Each row below holds a small network's activations on one input, seen along a few directions.
Each table varies a few parts of the input and shows all the possible inputs, shuffled.
Descriptions start from the smaller parts, as in this example, which fits no table here: one of 6 places along a line, together with either a single point or one of 9 places along a line or (one of 3 separate values, together with one of 5 places around a ring).
Shared parts are said once, and a part with two or three values counts as separate values.

Other details of the inputs vary at random and push rows far along two fixed directions, the same in every table; ignore that.

Table:
R1: 140, -49, 246, -133, 224, 341, -45, -170, -154, -182, -19, -134, 325, 157
R2: -252, 213, -236, 285, 64, -248, 409, 62, 385, 120, 44, 157, -347, -108
R3: 233, -7, 200, 180, 3, 3, 544, -322, -14, 149, 165, 62, 318, -13
R4: 132, 117, 214, -108, 17, 340, -128, -243, -216, -30, -142, -112, 376, 133
R5: -76, -18, -115, -35, -24, -122, -199, 291, -69, -114, 96, -50, -217, -63
R6: 169, -27, 236, -103, 165, 290, -80, -52, -179, -141, 94, -125, 270, 175
R7: 124, 33, 195, -33, 38, 296, -83, -133, -321, -90, 60, -177, 251, 160
R8: 81, 89, 348, -115, 146, 306, -141, -159, -179, -112, -118, -124, 364, 53
R9: -82, -149, -275, -143, -140, -36, -291, 208, 12, 11, -65, -23, -304, 116
R10: -167, -85, -110, -135, -31, -105, -325, 272, -21, -110, -64, -78, -361, -33
R11: 14, 39, 9, 149, -150, -192, 165, -41, -6, 117, 96, 41, 67, -102
R12: 8, -28, -37, 47, -36, -118, 165, -70, 154, 111, -84, 186, 80, -117
R13: 83, 95, 218, 160, 52, -238, 508, -306, 144, 86, 24, 97, 239, -251
R14: -80, 278, 192, 23, 297, 464, 62, -175, -54, -198, -65, -148, 242, 315
R15: -138, -72, -175, -86, 14, -51, -332, 267, -20, -127, -26, -71, -337, -93
R16: -82, -41, -194, -97, -143, -82, -205, 113, -48, 5, -78, -53, -290, 28
R17: -84, -79, -115, -77, -88, -59, -374, 420, 39, -25, 30, 28, -144, 6
R18: 124, -45, -16, -86, 26, 213, -9, -139, -103, -59, -33, -62, 177, 151
R19: -351, 209, -207, 56, 34, 77, -275, 349, 172, -83, -143, -3, -228, 142
R20: 108, 86, 135, -104, 15, 272, -161, -224, -202, -95, -110, -143, 318, 150
R21: 222, -25, 280, 137, -16, -19, 526, -360, 4, 241, 138, 52, 240, 26
R22: 9, -84, -142, 51, 7, -157, 239, -63, 123, 18, -5, 146, -47, -106
R23: -130, -99, -371, -71, -220, -121, -337, 341, 100, 44, -105, 78, -238, -2
R24: 129, 60, 104, -113, 60, 312, -85, -224, -254, -131, -69, -162, 242, 152
R25: -129, -62, -144, -106, -60, -85, -223, 118, -29, -64, -109, -3, -311, -23
R26: -59, -56, -174, 30, -122, -47, -216, 203, -113, 30, 89, -59, -264, -25
R27: -81, -99, -149, -69, -68, -101, -368, 386, 40, -84, 63, -11, -147, 35
R28: -20, 11, -102, 71, -9, -190, 227, -91, 49, -17, -31, 103, -84, -179
R29: 187, -31, 369, -145, 164, 308, -60, -146, -173, -48, 69, -140, 251, 225
R30: -350, 191, -241, 63, 51, 38, -267, 317, 176, -143, -107, -36, -233, 170
R31: -99, 7, -78, -34, -67, -153, -283, 291, -23, -79, 60, -36, -134, -61
R32: 148, -45, 166, -52, 137, 187, -44, -34, -80, -26, 122, -68, 106, 80
R33: -134, -66, -255, -86, -28, -22, -332, 187, -42, -106, -80, -10, -341, -65
R34: -132, -18, -162, -9, -215, -62, -371, 339, -104, 29, -1, -20, -164, -11
R35: 240, 118, 210, 117, 51, 48, 544, -542, -13, 159, 36, 28, 274, -107
R36: 140, 28, 325, -72, 37, 310, -59, -225, -317, 3, 34, -193, 230, 210
R37: 103, 45, 284, -118, 208, 309, -57, -197, -227, -214, -41, -178, 287, 81
R38: 51, 6, 42, 279, -62, -518, 764, -169, 425, 311, 63, 334, 68, -406
R39: -109, 251, 218, -22, 258, 404, 0, -157, -18, -102, -94, -154, 106, 348
R40: -5, -99, -56, 5, -20, -170, 220, -105, 142, 103, -27, 137, -125, -67
R41: -130, -177, -146, -148, -11, -74, -309, 293, 51, -75, -41, -33, -319, 42
R42: 57, -26, -117, 58, -113, -144, 182, -105, 141, 108, -20, 101, 92, -40
R43: -74, -143, -249, -80, 4, -4, -211, 138, 46, -40, -41, 52, -249, -13
R44: 89, 97, 264, -112, 108, 334, -146, -237, -201, -94, -178, -65, 358, 84
R45: -206, -50, -321, -51, -122, -201, -368, 290, 36, -112, -129, 42, -295, -91
R46: 115, 18, 45, 351, -208, -441, 773, -190, 302, 410, 164, 314, 131, -301
R47: -57, -112, -181, 18, -180, -77, -239, 262, 0, 19, 62, 6, -85, 64
R48: -6, -99, -133, 154, 1, -372, 401, -2, 299, 158, 100, 189, -215, -286
R49: 93, -29, 145, -129, 118, 299, -164, -192, -110, -125, -119, -52, 338, 173
R50: 98, -83, -39, 135, -71, -75, 220, -43, 38, 171, 154, 62, -39, -46
R51: 102, 81, 66, 321, -27, -533, 805, -209, 279, 299, 247, 237, -101, -443
R52: -66, 61, -54, 158, -140, -438, 223, 177, 188, 173, 102, 182, -150, -313
R53: 11, -54, 17, 59, 19, -184, 179, -28, 178, 29, 8, 91, 84, -118
R54: 143, 61, 403, -135, 149, 273, -72, -174, -249, -75, 51, -183, 215, 150
R55: -53, -136, -338, -97, -97, 17, -297, 204, 14, -6, -26, -14, -282, 57
Each input here is: one of 5 places along a line, together with either a single point or (one of 2 separate values, together with one of 5 places around a ring).
The inputs of R3 and R21 match in every part but the place on the line of 5. If R24 is changed in the same way as R3 into R21, which row does it become?
Answer: R16
The inputs of R15 and R13 match in every part but the place on the line of 5. If R33 is changed in the same way as R15 into R13, which row does it become?
Answer: R45
Which other rows does R1 become when the choice among 2 separate values takes its other values? List them by row number.
Answer: R37
Which other rows does R49 become when the place on the line of 5 takes its other values? List them by row number.
Answer: R12, R22, R40, R43
List by row number the other rows that have the place on the line of 5 in common with R4.
Answer: R8, R12, R17, R19, R23, R34, R38, R44, R46, R52
Start at R43 and move only the place on the ring of 5, one step at a time. The first step leads to R48. Which rows follow, in order?
Answer: R32, R50, R55
Which other rows does R34 become when the place on the line of 5 takes its other values? List them by row number.
Answer: R7, R11, R26, R36

Table:
R56: -8, -108, -108, 1, 96, -20, -280, 311, -101, -173, 117, 29, -67, -233
R57: -24, -186, -18, -216, 164, -73, -160, 214, 74, -155, 67, -56, -299, 70
R58: 65, 77, 211, -117, 228, 422, 40, -480, -286, -271, -114, -264, 210, 255
R59: 329, -459, -305, -146, -372, -49, -347, 119, -240, 94, 89, 80, -2, -104
R60: -151, 119, -275, 180, -112, -455, 546, -180, 221, 13, -140, 175, -169, -255
R61: -239, 158, -285, 35, -160, 19, -138, 151, -46, -84, -129, -46, -121, 229
R62: -60, 54, 22, -38, -36, 62, -218, 234, -49, 133, 106, -109, -374, 69
R63: 96, 178, 439, 50, 80, 315, -33, -90, -382, -167, 155, -278, 445, 218
R64: 199, -365, -75, -239, -424, -133, -389, 78, -279, 258, -24, -12, -117, -136
R65: -113, -98, 108, 6, -19, -91, -235, 463, 54, -54, 149, -27, -39, 90
R66: 74, -26, 72, 262, 1, -496, 828, -50, 441, 338, 300, 208, -160, -125
R67: -169, -118, -131, -36, 31, 63, -152, 201, 170, 18, -20, -18, -227, 316
R68: -125, -63, -76, -154, 41, -143, -302, 223, 196, -182, -178, 31, 18, -16
R69: 40, 161, 209, 6, 126, 478, 47, -362, -275, -107, -9, -268, 260, 442
R70: -129, 40, -375, 57, -62, 185, -196, 211, 69, 7, -89, 96, -49, 125
R71: -163, 109, -200, -55, -66, -162, -266, 119, -40, -249, -147, -96, -34, -67
R72: -169, -104, -164, -183, 62, -23, -183, 152, 182, -169, -275, 67, -117, 93
R73: -79, 77, -288, 85, -91, 72, -306, 286, 89, -12, -1, 47, 83, 12
R74: -95, -56, -340, 85, 15, 212, -177, 152, 48, 29, 49, 15, -211, 158
R75: -221, 155, -121, -19, -131, 94, -255, 159, 39, 121, -208, 69, -189, 115
R76: 292, -20, 230, -153, 349, 513, -22, -292, -254, -194, 119, -155, 258, 92
R77: -185, 68, -126, -133, -11, 31, -265, 59, 25, -27, -327, 53, -236, -74
R78: -204, -18, -161, -65, -53, 39, -172, 257, 195, -17, -158, 77, -67, 281
R79: -52, -8, -292, -34, 31, 5, -321, 182, 71, -154, -110, 43, 38, -172
R80: 50, 298, 259, 9, 17, 328, -76, -236, -223, -147, -50, -215, 552, 289
R81: 215, -359, -223, -152, -439, -232, -296, 59, -369, 32, 37, -79, -65, 5
R82: 82, 122, 382, -91, 119, 349, -113, -131, 15, -84, -77, -93, 602, 338
R83: -184, 52, -89, 13, -49, 121, -233, 106, 18, 153, -73, -31, -349, 145
R84: -61, -14, -139, -116, 50, -87, -121, 110, -159, -232, 90, -182, -354, 14
R85: -78, 64, -139, 15, -58, -20, -102, 228, -137, -74, 181, -211, -306, 192
R86: 330, 171, 581, 125, 239, -63, 910, -730, 61, 277, 134, 84, 229, -298
R87: -84, -151, -123, 98, 71, -407, 523, -130, 434, 109, -25, 219, -279, -162
R88: 87, 72, 367, -166, 267, 494, -82, -462, -203, -52, -198, -162, 144, 138
R89: 237, 168, 667, 168, 182, -109, 669, -514, -29, 194, 104, 110, 409, -400
R90: 65, 292, 424, -49, 39, 411, -194, -231, -139, 54, -127, -102, 482, 174
R91: -45, 0, -368, 196, -16, -284, 483, -115, 334, 104, -100, 313, -96, -359
R92: -28, -118, 117, 141, 49, -582, 434, 130, 297, 61, 157, 236, -77, -372
R93: 37, -45, -228, 39, 36, 144, -168, 280, -23, 10, 224, -51, -239, 91
R94: -19, -92, -334, 218, 48, -254, 503, -178, 315, 119, 47, 247, -263, -325
R95: 214, 68, 350, 77, 176, 478, -90, -36, -271, -78, 194, -125, 512, 114
R96: -29, 64, 75, 185, -12, -452, 385, -16, -16, -60, 160, 47, -32, -341
R97: -85, 155, -27, 149, -99, -493, 307, -92, 316, 212, -125, 247, -98, -473
R98: 213, -536, -116, -293, -342, -204, -323, 156, -127, 116, 44, 34, 8, 46
R99: 174, 219, 615, 252, 37, -3, 541, -312, -22, 288, 181, 53, 384, -195
The inputs of R99 and R95 match in every part but one. If R62 is changed in the same way as R99 into R95, which row does it become?
Answer: R93
The inputs of R86 and R57 match in every part but one. If R89 is changed in the same way as R86 into R57, which row does it become?
Answer: R92
What is each input in this table made of?
Answer: one of 4 separate values, together with either a single point or (one of 2 separate values, together with one of 5 places around a ring)
Which other rows does R97 become when the choice among 2 separate values takes its other values? List them by row number.
Answer: R90
List by row number the other rows that have the choice among 4 separate values in common with R81.
Answer: R58, R60, R61, R63, R69, R71, R80, R84, R85, R96
Which other rows does R65 become when the place on the ring of 5 takes its other values? List them by row number.
Answer: R66, R67, R78, R82
